A small network was shown many inputs. Here are its activations along a few directions, one row for each input.
Each table varies a few parts of the input and shows all the possible inputs, shuffled.
A made-up example of a description, with smaller parts first: one of 8 places around a ring, together with either a single point or one of 9 places around a ring or (one of 2 separate values, together with one of 6 places along a line).
Shared parts are said once, and a part with two or three values counts as separate values.
In the rows, 128 means zero.

Other details of the inputs shift rows strongly along two fixed directions, in all tables alike. That doesn't count.

Table:
r1: [127 126 128 132 119 124 125 120 125 133 126 122]
r2: [130 134 137 143 152 141 124 140 126  82 156 146]
r3: [129 125 126 128 123 126 122 118 122 132 122 123]
r4: [134 130 128 135 151 130 127 131 131  79 161 146]
r5: [129 125 123 129 123 127 126 133 132 136 121 129]
r6: [127 128 126 127 129 121 134 135 129 137 125 123]
r7: [103 175 169  34 121 223 154  75 166 151 139 169]
r8: [128 126 123 128 124 119 132 133 133 136 125 125]
r9: [127 128 125 128 127 119 133 134 131 137 125 124]
r10: [126 128 131 131 124 126 126 121 122 134 126 120]
r11: [131 136 133 142 151 136 128 146 136  85 158 148]
r12: [126 129 128 131 126 128 130 137 130 138 122 125]
r13: [128 126 128 127 128 121 132 126 122 134 124 119]
r14: [130 125 121 125 128 120 130 131 129 135 122 127]
r15: [128 128 126 127 131 121 134 135 127 136 123 123]
r16: [134 133 132 141 147 134 122 128 129  79 162 146]
r17: [133 133 133 134 156 132 129 134 126  80 159 143]
r18: [129 126 124 128 125 128 126 133 130 136 119 129]
r19: [128 124 129 130 123 131 123 127 123 134 118 126]
r20: [130 123 123 124 125 120 129 122 124 133 123 122]
r21: [130 124 125 124 127 121 129 123 123 133 122 121]
r22: [126 125 128 134 117 130 125 128 128 135 122 125]
r23: [130 125 120 125 126 119 130 131 131 135 123 127]
r24: [127 128 131 130 126 126 126 121 120 133 124 120]
r25: [128 123 125 131 119 130 122 126 126 134 120 127]
r26: [128 124 127 132 118 129 123 127 128 135 122 126]
r27: [127 126 128 127 126 121 132 126 124 135 126 118]
r28: [130 126 123 124 130 121 131 132 128 135 122 126]
r29: [128 124 127 131 121 131 122 126 124 134 119 127]
r30: [129 126 124 130 122 126 127 134 133 136 123 129]
r31: [125 126 130 134 120 130 125 129 127 136 122 123]
r32: [129 127 125 125 131 121 132 134 127 135 122 124]
r33: [126 126 131 131 124 132 124 129 122 135 119 124]
r34: [131 135 136 142 149 134 124 130 128  80 162 143]
r35: [130 125 121 127 125 119 131 132 133 136 125 127]
r36: [127 127 125 132 122 126 128 135 134 136 123 128]
r37: [129 127 126 128 128 128 127 134 129 135 119 128]
r38: [130 123 123 127 121 119 130 123 128 134 126 122]
r39: [128 124 124 128 121 119 131 124 128 134 126 121]
r40: [129 124 125 129 120 124 122 118 124 132 124 124]
r41: [128 128 128 129 128 128 128 136 128 136 119 126]
r42: [128 127 130 129 126 126 124 121 119 132 123 121]
r43: [127 125 127 128 124 119 132 125 127 135 126 119]
r44: [127 129 129 131 128 128 129 137 128 137 121 126]
r45: [129 126 128 128 125 126 123 119 120 132 122 122]
Each input here is: one of 5 places around a ring, together with one of 9 places around a ring.
- Changing only the place on the ring of 9 turns r22 into r26. The same change can be made to r8. Which row results? => r35
- Which other rows does r45 become when the place on the ring of 5 takes its other values? List them by row number. => r19, r21, r28, r37
- Which other rows does r3 become when the place on the ring of 9 takes its other values? List them by row number. => r1, r10, r16, r24, r34, r40, r42, r45
- Which other rows does r12 become when the place on the ring of 9 takes its other values? List them by row number. => r5, r11, r18, r30, r36, r37, r41, r44

Table:
r46: [126 141 135 108 130 136 150 114 153 106 165 138]
r47: [134 140 117 109 150 120 147 140 154 112 154 149]
r48: [128 144 150 111 154 159 125 108 116 101 137 137]
r49: [133 128 126 122 137 157 120 140 136 103 131 162]
r50: [118 141 142 129 121 164 132 130 157 111 152 150]
r51: [158  78  79 205 153  37 107 178  92  81 132 105]
r52: [106 126 135  95  54 152 122  80 131 234  70 104]
r53: [157  86  91 205 146  45  96 150  88  73 135  99]
r54: [119 144 152 133 142 148 130 114 113 104 153 130]
r55: [125 137 137 114 128 135 133  93 133 101 164 141]
r56: [114 152 156 116 143 156 147 131 138 112 155 132]
r57: [124 149 140 117 162 138 144 156 140 116 142 143]
r58: [135  86  83 184  77  50 111 179 114 226  42  73]
r59: [116 128 132  73  63 163 117  76 132 231  53 109]
r60: [126 140 145 101 160 159 139 131 124 108 135 149]
- What do these inputs look like to the network? => one of 3 separate values, together with one of 5 places around a ring
- Changing only the choice among 3 separate values turns r54 into r55. The same change can be made to r57. Which row results? => r47
- Which other rows does r53 become when the choice among 3 separate values takes its other values? List them by row number. => r48, r59
